A small network was trained on made-up records. Each row is its average activation on records with the value named, seen along a few directions.
Values that are neighbours, or in one group, have similar rows; names and order tell nothing.
(in the rows, 500 means zero)
Strong random noise was added to every row along 2 fixed directions; ignore it. To show where, here is one row again and again, with new noise each time:
[538 459 630 768 509 364 354 630 347 440 808 587 130 468 533 491 400 432]
[516 541 614 454 518 453 507 688 345 485 671 475 572 525 469 527 568 671]
[488 508 597 551 496 445 461 615 383 479 667 545 445 510 520 501 525 561]
[446 509 571 513 475 478 480 559 425 493 598 571 510 520 549 490 556 549]


F, 12 values:
f5: [608 431 536 475 515 457 557 590 486 485 530 345 505 468 412 544 503 454]
f11: [549 466 491 454 532 606 591 518 403 531 457 559 622 556 554 518 533 585]
f1: [434 479 442 573 476 513 527 486 421 516 399 505 461 444 572 394 524 546]
f2: [523 487 470 710 458 390 447 388 625 440 507 549 156 460 548 549 436 205]
f10: [542 531 615 585 557 481 389 509 497 552 635 433 415 478 406 531 354 550]
f3: [739 623 601 460 591 317 517 770 459 454 681 282 433 517 335 585 459 701]
f7: [419 501 485 433 504 448 430 416 537 485 411 551 499 415 437 480 361 337]
f4: [464 535 317 572 464 617 486 360 521 530 333 600 602 477 613 347 555 486]
f8: [553 555 561 497 535 414 431 578 459 433 627 369 415 504 298 577 396 510]
f9: [578 425 370 608 554 616 476 516 524 542 460 588 394 490 592 508 521 539]
f6: [530 495 597 503 540 472 471 466 463 445 584 405 367 475 408 511 368 465]
f12: [585 398 428 484 525 483 552 541 607 495 540 386 440 539 455 567 475 408]
F is arranged as 3 separate groups.
Which other values are in the same group as f5? Give them in the order they are listed.
Answer: f2, f3, f12
Which other values are in the same group as f6? Give them in the order they are listed.
Answer: f10, f7, f8

C, 12 values:
c12: [396 408 424 485 464 559 587 489 433 571 325 541 581 529 711 403 703 509]
c8: [448 520 471 475 496 487 419 515 594 488 496 426 512 509 437 509 466 405]
c7: [612 550 567 310 546 418 552 684 498 509 572 292 683 520 321 619 523 687]
c11: [522 520 585 503 582 516 492 770 186 523 602 426 618 568 446 446 492 759]
c9: [502 522 541 404 514 598 538 460 525 495 513 456 542 478 414 560 487 452]
c10: [649 535 385 562 582 496 579 495 602 515 493 550 534 546 526 525 540 502]
c5: [499 451 495 481 482 476 497 426 675 533 482 502 466 522 490 565 486 384]
c4: [339 387 408 659 431 605 552 354 507 585 338 713 409 487 780 373 634 354]
c6: [497 510 514 692 440 527 415 355 411 418 557 672 312 466 550 423 344 483]
c3: [442 492 537 712 474 410 337 286 578 426 558 560 149 411 577 441 333 241]
c1: [361 564 518 320 403 606 507 370 578 505 383 526 700 480 463 485 501 564]
c2: [584 453 463 586 487 342 437 502 588 439 546 569 274 462 473 560 436 346]
C is arranged as a line.
Going along C from c12 by way of its neighbour c4, in what order are c7, c10, c5, c6 met?
Answer: c6, c7, c5, c10
Name the neighbours of c9, in listed order.
Answer: c8, c3
